Each row below holds a small network's activations on one input, seen along a few directions.
Each table varies a few parts of the input and shows all the possible inputs, shuffled.
A made-up example of a description, with smaller parts first: ring(5) and (point or (values(2) and line(4)) or ring(9)).
Shared parts are said once, and a part with two or three values counts as separate values.
In the rows, zero is written as 128.

Other details of the inputs shift rows strongly along two fixed directions, in all tables alike. That doesn't count.

A family of inputs:
x1: [134 119 120 102 122 106  97 157 100 149 161 166 103 110 117 128]
x2: [167  92 194 144 100 143 102 122 129 136 141  88 111 179 118 185]
x3: [121 126 149 150 124 147 138 108 128 126 110 121 130 143 142 126]
x4: [172 128 150 100  99 110  59 135 136 126 162 144 114 125 116 120]
x5: [ 92 116 124 169 140 145 184  99 138 109 115 143 158 153 122 162]
x6: [135 159 116  89 132 129 101 154 126 136 132 174 116  99 133  77]
x7: [131 120 148 163 120 138 144 102 136 128 106 119 122 153 138 133]
x8: [ 92 153 122 149 145 146 175 117 124 126  73 161 114 120 148  70]
x9: [122 129 128 146 148  94  87 213 114 139 158 153 133  67 119  98]
x10: [140 123 136  75 107 113  83 159 114 155 162 109 107 101 135 138]
x11: [170 101 182  84  95 127  35 159  99 157 171 119  83 122 121 120]
x12: [ 90 162  92  87 143 122 167 158 117 148  95 157 108  79 149  79]
x13: [143 112 169 169 116 133 152 103 134 120 104 105 122 178 128 167]
x14: [137 133 143 154 127 141 142  89 154 104 127 112 168 158 135 160]
x15: [116 132  91 131 144 143 138 111 135 115 115 116 136 128 121  97]
x16: [136 135  90  87 143 129 110 151 105 138 128 138 105 108 109  76]
x17: [122 139 157 185 148 119 122 180 130 130 101 116 136  99 135  96]
x18: [154 105 158  67  92 107  53 157 109 150 187  93 109 105 133 151]
x19: [178  95 193  92  90 130  31 146 106 148 174 112  87 133 113 141]
x20: [115 123 100 160 148 147 191  90 152  99  91 109 147 163 107 121]
x21: [159  99 129 147 130 140 131  98 146 115 136  66 145 179 103 181]
x22: [131  93 139 169 122 133 142 106 142 125 157 111 147 169 120 204]
x23: [136  97 148 163 124 132 154 111 139 118 141 120 138 172 109 202]
x24: [123 148 119 106 132 127 107 149  94 158 113 165  98  95 150  73]
x25: [ 60 167  87 129 147 131 215 119 135 118  70 151 135  96 155  88]
x26: [122 112 123 157 133 124 149 111 121 125 140 139 145 148 127 177]
x27: [127 125 105 124 142 146 137 117 136 113 123 115 123 133 104 106]
x28: [151 121 162 143 118 137 126 100 154 103 137 110 152 168 121 172]
x29: [133 160 138 174 151 107 115 175 149 109 117 130 166  96 130 105]
x30: [123 119 141 144 116 114 165 101 138 118 119  82 150 152 137 195]
x31: [165  96 145 103 104 107  52 158 106 156 198 138 103 124 116 169]
x32: [146  97 143  99 109 119  51 146 103 147 199 142 117 112 119 148]
x33: [ 87 165  83  94 141 113 158 148 108 147  99 156 118  75 160  84]
x34: [122 147 130 172 134 139 169  77 161  93 104 126 169 156 139 151]
x35: [ 91 164  48 107 166 132 157 134 112 133  96 158 125  87 137  34]
x36: [112 151 118 111 136 141 121 153 109 161 109 162  99  96 151  65]
x37: [111 128 130 138 127 123 184 112 134 118  97 103 139 141 135 170]
x38: [166 107 118  86 113 117  49 143 113 139 175 110 105 121 100 105]
x39: [ 91 170  92 120 148 128 151 142 100 153  81 184 101  86 161  36]
x40: [132 110 150 148 107 116 154  98 150 117 129  80 141 155 133 193]
x41: [144 105 123 145 132 133 148 100 141 103 123  84 141 176  99 157]
x42: [153 123 154 106 108 123  80 147 113 154 137 146  81 114 124  89]
x43: [178  92 148  74 105 129  36 146 112 131 186  94 104 132  88 131]
x44: [168  94 161 186 140 118 105 162 151 104 145  41 168 148  90 170]
x45: [136 105 132 101 115 120  65 153 102 151 190 150 112 107 127 134]
x46: [157 129 152  99 116 131  86 158 106 162 132 143  79 115 126 103]
x47: [148 121 165 147 114 139 124  90 157  95 132 110 161 168 118 178]
x48: [ 81 154 108 145 148 153 179 120 120 136  75 154 130 112 162  69]
x49: [117 137 120 107 124 119 143 139 126 143 121 113 126 112 141 143]
x50: [ 96 175 101 136 145 136 171 109 146 103  86 176 145 112 143  78]
x51: [ 89 180  96 136 150 141 164 108 138 109  91 173 160 108 159  77]
x52: [138 144 131 160 133 140 158  97 156 108 107 126 163 161 138 165]
x53: [116 116 111 149 146 157 175  96 145 103 104  86 151 166 109 136]
x54: [122 113 154 141 112 128 152  99 143 114 130  78 151 147 136 192]
x55: [150  96 135 135 124 143 110  96 139 106 147  70 147 166 105 165]
x56: [116 119 149 122 117 129 155 115 141 119 121  98 133 132 128 165]
x57: [ 84 155  97  78 139 125 154 157 115 146 109 152 109  71 150  69]
x58: [136 125 137  69 107 115  94 168 114 152 152 120  98  98 130 125]
x59: [ 69 146  81 117 155 135 165 146 112 138 113 198 124  86 140  63]
x60: [120 155 117 166 141 128 176  88 151 101  97 139 167 154 143 140]
x61: [150 130 141 106 118 134  86 152 105 160 134 140  91 112 139 106]
x62: [129  92 139 176 118 121 142  94 143 117 150 118 147 165 121 192]
x63: [122 103 140 157 124 127 145 108 137 116 145 139 132 148 114 167]
x64: [148 141 140 147 127 127 141 103 146 107 114 131 150 158 125 160]
x65: [128 143 138 121 136  89  91 220 120 142 139 111 128  54 134 100]
x66: [107 179  89 106 147 132 129 140 128 135 108 185 133  91 155  61]
x67: [115 129 104 105 129 118  94 146 104 146 163 176 111  86 134  95]
x68: [142 105 124 137 132 149 140 112 143 112 127  82 137 171 101 152]
x69: [142 102 163 133 101 115 141 111 145 117 132  81 134 159 118 196]
x70: [121 129 151 174 136 148 186  98 130 120  77 120 132 169 135 151]
x71: [131 160 112 127 139 123 131 117 133 123 112 155 143 120 144 116]
x72: [120 115 145 147 117 116 177 102 144 111 111  85 141 160 131 193]
x73: [203  88 151  71 102 122  31 159 112 144 194  86  90 136  83 148]
x74: [112 178  97 104 144 117 138 136 124 126 108 188 128  97 142  59]
x75: [101 154 103  82 128 115 122 152 112 146 127 149 107  68 150  82]
x76: [122 130  90  86 140 138  97 143 113 140 141 125 119  98 124  70]
x77: [139 165 116  95 133 125 111 152 127 137 124 176 114 103 134  84]
x78: [ 84 126 109 175 148 143 211 111 144 120 101 147 149 156 124 154]
x79: [114 123 148 179 129 149 169  87 142 113  91 114 136 158 141 146]
x80: [177 106 124  85 118 115  54 144 106 143 173  99 108 127 102 131]
x81: [175  82 160 100  91 101  43 150 113 145 206 139  95 129  97 160]
x82: [107 113 120 167 135 122 173 107 132 116 123 146 141 153 123 164]
x83: [ 94 124 106 176 144 125 188  99 132 117 116 147 155 148 136 158]
x84: [124 129  95 121 145 145 130 127 130 130 122 111 132 132 120 108]
x85: [100 177  90 145 146 129 169 103 149 112  89 176 152 117 153  78]
Each input here is: values(5) and (point or (values(2) and ring(8))).
Question: Changing only the values(5) part turns x12 into x46. The same change can be made to x10. Which row results?
Answer: x36
Question: Changing only the values(5) part turns x34 into x67. The same change can be made to x51. Which row results?
Answer: x32
Question: Change only the values(2) part in x37. List by row number the other rows that result.
Answer: x33
Question: Change only the values(2) part in x10. List by row number the other rows that result.
Answer: x58
Question: Start at x20 and move only the ring(8) part, one step at a time. The first step leads to x41. Which rows follow, in order?
Answer: x16, x73, x68, x53, x43, x27
Question: Change only the values(5) part in x52. List by row number the other rows that result.
Answer: x21, x31, x49, x61

A family of inputs:
x86: [154 115 141 106 111 131 100 114 128 128 146 108 118 145 118 144]
x87: [130 127 137 139 129 125 126 136 131 125 127 122 131 127 127 131]
x88: [122 149  96  91 136 132 122 132 118 136 121 154 112 106 130  74]
x89: [143 102 159 161 116 126 134 105 144 113 141  93 149 166 121 198]
x90: [147 127 132  88 119 111  62 170 108 149 165 137 107  90 125 103]
x91: [147 114 135 105 114 135 100 116 122 134 145 116 112 141 119 132]
x92: [132 129 128 101 122 116  94 156 114 144 150 147 111 100 129 112]
x93: [125 124 141 171 133 135 161 107 148 108 111 105 156 156 128 162]
x94: [128 122 143 159 128 130 149 117 141 118 118 111 143 148 128 157]
x95: [ 91 146 106 153 148 132 188 122 133 122  91 142 144 122 144 119]
x96: [143 124 142 111 117 118  91 148 118 139 150 138 114 114 126 125]
x97: [ 90 165  90 118 149 128 150 146 117 138 102 182 123  83 150  59]
x98: [ 72 157  74 157 163 158 225  88 139 112  61 153 146 138 141  86]
x99: [109 147 106 109 138 120 125 158 115 142 123 156 117  87 139  84]
x100: [170 109 138  87 109 124  63 133 115 138 169 119 102 134 107 128]
x101: [131 110 148 166 126 129 152 113 145 111 124  92 150 158 121 178]
x102: [144 109 160 157 117 126 134 113 140 118 132  99 141 160 123 184]
Question: What is each input in this table made of?
Answer: ring(5) or (values(2) and line(6))
Question: Start at x100 and move only the ring(5) part, one step at a time. The first step leads to x98. Which rows follow, in order?
Answer: x91, x86, x88
Question: Change only the values(2) part in x87. List by row number the other rows that result.
Answer: x101

A family of inputs:
x103: [170 100 138 124 120 123  75 131 130 119 169  87 131 148  98 150]
x104: [149 142 142  93 112 121  87 133 121 134 135 137 109 114 136 105]
x105: [146 127 157 139 120 110  72 165 119 139 156 142 128 105 133 127]
x106: [ 92 149 138 171 134 132 200 103 143 116  75 142 145 137 158 137]
x107: [ 99 140 138 173 132 125 192 114 148 117  94 131 151 136 149 161]
x108: [175 113 162 119 109 110  66 139 134 121 172 102 136 136 113 167]
x109: [ 82 124 114 148 135 133 208 102 135 121  93 111 139 134 141 159]
x110: [162 104 180 140 105 104  82 151 129 130 168 109 134 133 123 190]
x111: [100 157 114 157 145 156 192  84 147 110  65 131 146 149 152  99]
x112: [121 127 135 137 130 140 146 124 124 132 108 128 117 137 131 125]
x113: [125 141 146 112 116 129 107 144 112 153 120 153 101 106 154  95]
x114: [ 99 131 119 132 131 114 162 138 128 136 119 133 131 110 143 143]
x115: [142 129 155 187 131 129 159  93 163  92 112  95 177 174 127 188]
x116: [151 116 132 106 114 115 103 129 133 128 154  99 127 134 119 160]
x117: [139 140 143 128 127 120 104 157 117 142 122 158 109 113 132  92]
x118: [168  98 151  91 100 131  76 116 122 136 162  82 108 151 113 156]
x119: [ 90 133  86 168 162 143 196 104 149 102  98 109 173 139 124 130]
x120: [104 156  73  69 141 118 125 156 111 148 129 156 111  71 136  66]
x121: [165 114 125  99 120 123  85 138 122 131 148 108 108 139 103 114]
x122: [129 126 133 118 128 111  83 177 114 145 159 146 121  89 128 111]
x123: [129 118 156 188 131 140 175 106 149 110  99 110 147 173 124 170]
x124: [ 93 146  90 117 151 114 124 176 108 144 130 169 124  67 141  72]
x125: [124 116 155 127 111 124 138 126 129 131 130 115 122 134 136 164]
x126: [120 131 129 159 132 135 180  94 158 102 105  99 160 160 130 173]
x127: [137 130 116  69 116 121  93 139 112 140 146 125 103 105 126 106]
x128: [120 138 118 112 129 146 139 109 130 128 111 119 124 134 133 107]
x129: [ 88 161  99 143 149 159 197  92 141 117  65 139 140 135 151  85]
x130: [114 127 113  98 132 102 107 175 107 149 155 144 118  78 131 119]
x131: [166  79 186 114  85 112  86 127 125 135 175  75 113 154 115 219]
x132: [131 127 129 122 132 119  92 169 116 141 148 146 115  99 122  99]
x133: [129 163 116 100 130 116 108 148 123 138 122 163 118  91 145  79]
x134: [133 112 118 104 122 143 132 104 125 128 128  90 123 148 122 137]
x135: [116 147 141 156 134 111 139 149 129 128 119 153 143 109 147 130]
x136: [188 102 170 113 101 136  67 110 131 126 154  85 112 166 105 160]
x137: [153 109 120  95 119 139 104 118 119 132 142  93 110 144 106 126]
x138: [117 146 117 127 141 121 106 167 114 139 129 169 116  85 133  69]
x139: [108 146  93  99 143 121 123 173 102 153 118 171  98  81 132  54]
x140: [174  94 139 105 113 129  85 127 127 125 165  80 118 157  89 151]
x141: [174 112 165 115 100 115  79 126 139 125 162  96 128 145 118 175]
x142: [106 174  77 104 159 133 116 159 116 135 110 185 120  72 134  14]
x143: [147 149 126  98 129 136  92 132 116 138 118 147 104 115 130  68]
x144: [118 103 134 172 135 137 185 108 141 114 108  93 144 170 114 176]
x145: [138 129 133 111 126 122 100 162 112 145 136 147 102 108 122 100]
x146: [112 108 127 157 131 143 182  97 132 122 103  93 134 161 122 161]
x147: [128 134 112 129 137 120 132 133 135 118 133 116 147 124 122 138]
x148: [102 152  76  92 151 118 130 154 116 135 131 149 131  78 130  77]
x149: [114 159 122 117 135 131 126 149 109 149  99 175 101  97 149  61]
x150: [161 103 138 122 117 143 116  99 134 118 132  79 123 170 106 159]
x151: [ 80 137  78 144 143 146 208  62 129 121 107 197 143 155 138 136]
x152: [172  80 169 139 108 115  67 144 125 128 184  85 124 149 100 188]
x153: [ 70 158 105 158 150 128 214 127 139 126  78 155 146 110 157 122]
x154: [ 98 110 125 154 132 146 196  95 135 123 100  94 137 159 139 169]
x155: [111 135 113 114 136 102 118 171 112 142 141 148 122  84 138 117]
x156: [128 121 160 129 109 122 129 126 129 132 129 124 121 129 139 154]
x157: [121 152 119 175 150 147 186  96 152 102  72 130 151 162 129 107]
x158: [123 126 134 169 120 143 173  51 142 110 123 179 150 189 136 176]
x159: [ 86 124 100 182 158 139 204 116 140 112  95 120 156 138 126 135]
x160: [118 151 117 178 156 144 163 103 152  98  88 132 160 147 128 104]
x161: [129 125 147 151 121 141 168  85 154 104 105  98 150 168 130 168]
x162: [130 143 149 124 117 105 109 157 121 144 131 156 116 102 150 125]
x163: [156 108 116 104 129 126  77 142 122 127 167 103 122 123  99 118]
x164: [118 146  83  93 146 119  92 165 113 139 145 152 123  76 125  60]
x165: [118 142 105 130 146 129 123 140 132 121 128 136 145 109 125  95]
x166: [103 163 104 100 141 136 127 156 103 154  98 181  94  80 148  42]
x167: [173  91 167 115  86 128  73  83 124 132 194 160 115 178 112 200]
x168: [100 148 106 168 154 137 196 107 153  99  92 122 172 141 133 137]
x169: [141  99 113  80 104 127  88 100 105 146 191 175 103 141 111 155]
x170: [136 114 131 109 119 129 109 139 111 144 135 120 101 124 124 123]
x171: [144 147 124 121 133 119  78 154 124 129 142 149 134 100 128  82]
x172: [144 125 135 148 132 129 110 125 143 112 139 113 152 138 119 136]
x173: [106 115 136 155 126 142 182 100 134 125 103 100 134 157 139 166]
x174: [133 157 101  93 142 132 101 153 116 137 117 165 106  93 125  40]
x175: [ 98 146 109 135 139 143 189  96 145 110  86 122 144 138 138 120]
x176: [134 118 130 174 144 145 155  99 156  95 117  97 164 169 108 151]
x177: [162  92 148 105  95 129  83  88 120 134 191 162 113 169 113 187]
x178: [136 141 111  91 132 142 108 131 117 135 120 133 103 117 121  77]
x179: [171  88 189 139  98 103  75 147 132 127 184  87 136 147 113 220]
x180: [162  95 147  88 100 123  89 116 126 128 167  75 116 148 107 176]
x181: [102 148 127 119 129 138 143 136 117 145 104 155 109 103 157  91]
x182: [113  96 138 188 136 129 171 112 147 108 129  83 169 159 118 203]
x183: [147 128 152 143 123 117  87 156 122 134 142 143 121 114 128 114]
x184: [126 114 130 100 117 107 111 153 114 149 157 121 113 101 128 153]
x185: [106 150  98 156 158 151 194 103 148 103  75 129 148 150 125 100]
x186: [105 154 111 120 143 116 107 179 112 145 129 179 123  68 146  69]
x187: [137 114 157 112 107 129 105 136 117 146 142 115 106 132 134 143]
Question: Changing only one part turns x145 into x144. The same change can be made to x185. Which row results?
Answer: x140
Question: Changing only one part turns x104 into x175. The same change can be made to x135. Which row results?
Answer: x179
Question: What is each input in this table made of?
Answer: line(5) and (point or (values(2) and ring(8)))
Question: Change only the line(5) part in x109. List by row number the other rows that result.
Answer: x106, x125, x131, x156
Question: Start at x162 and move only the line(5) part, one step at a time. The first step leads to x107. Which rows follow, in order?
Answer: x153, x114, x184
Question: Change only the values(2) part in x130. List by row number the other rows that result.
Answer: x148
Question: Change only the ring(8) part in x118. List by row number the other rows that result.
Answer: x103, x116, x121, x127, x147, x150, x164
Question: Change only the values(2) part in x179. List by row number the other rows that result.
Answer: x168

A family of inputs:
x188: [152  98 159 128 113 109  77 159 124 134 171  88 130 121 118 168]
x189: [ 99 132 126 179 147 128 188 127 146 109  97 107 162 133 134 153]
x190: [100 165 104 115 148 112 129 180 116 141 111 177 119  65 144  54]
x191: [161 102 166 159 113 138 129  92 156 102 131  60 152 184 113 196]
x192: [ 91 156 100 123 142 121 169 139 119 140 103 174 125  99 151 101]
x193: [119 120 111 143 136 154 180  77 137 113 101 116 133 173 118 139]
x194: [171  90 195 177 107 125  92 121 146 112 158  77 150 172 113 208]
x195: [151 120 137 115 122 135 103 130 129 128 131  97 118 137 116 121]
x196: [108 157 106  83 131 121  89 169  94 163 139 207  93  64 151  47]
x197: [141 134 136 113 126 103  89 176 117 142 147 132 120  94 130 117]
x198: [112 151  85 115 155 142 143 138 122 129  99 141 120 108 124  55]
x199: [102 119 123 138 128 127 155 123 126 133 129 129 135 125 138 153]
x200: [138 101 155 129 108 118 118 128 127 133 156 112 127 140 123 186]
x201: [ 96 149  76 127 151 150 185  93 131 118  91 158 133 136 130  88]
x202: [174  88 165 107  94 136  89  97 127 129 159  85 109 177 108 183]
x203: [ 69 159  85 157 154 159 241  66 147 107  55 147 153 150 153 110]
x204: [173 133 126  50 113 110  13 179 103 152 185 140  92  79 114  71]
x205: [109 143 121 113 128 117 134 147 117 143 126 174 113  99 141 104]
x206: [105 134 104 197 161 157 221  74 167  83  70  95 179 181 119 145]
x207: [173 104 179 141 106 108  68 149 130 129 166  99 129 138 117 174]
x208: [125 143 102  84 126 132 112 120 116 137 136 160 112 112 131  90]
x209: [148 116 155 121 107 115  91 134 119 142 157 140 113 130 131 155]
Question: Changing only one part turns x200 into x189. The same change can be made to x202. Which row results?
Answer: x195
Question: What is each input in this table made of?
Answer: values(2) and (ring(5) or line(6))
Question: Change only the values(2) part in x198. List by row number the other rows that result.
Answer: x193
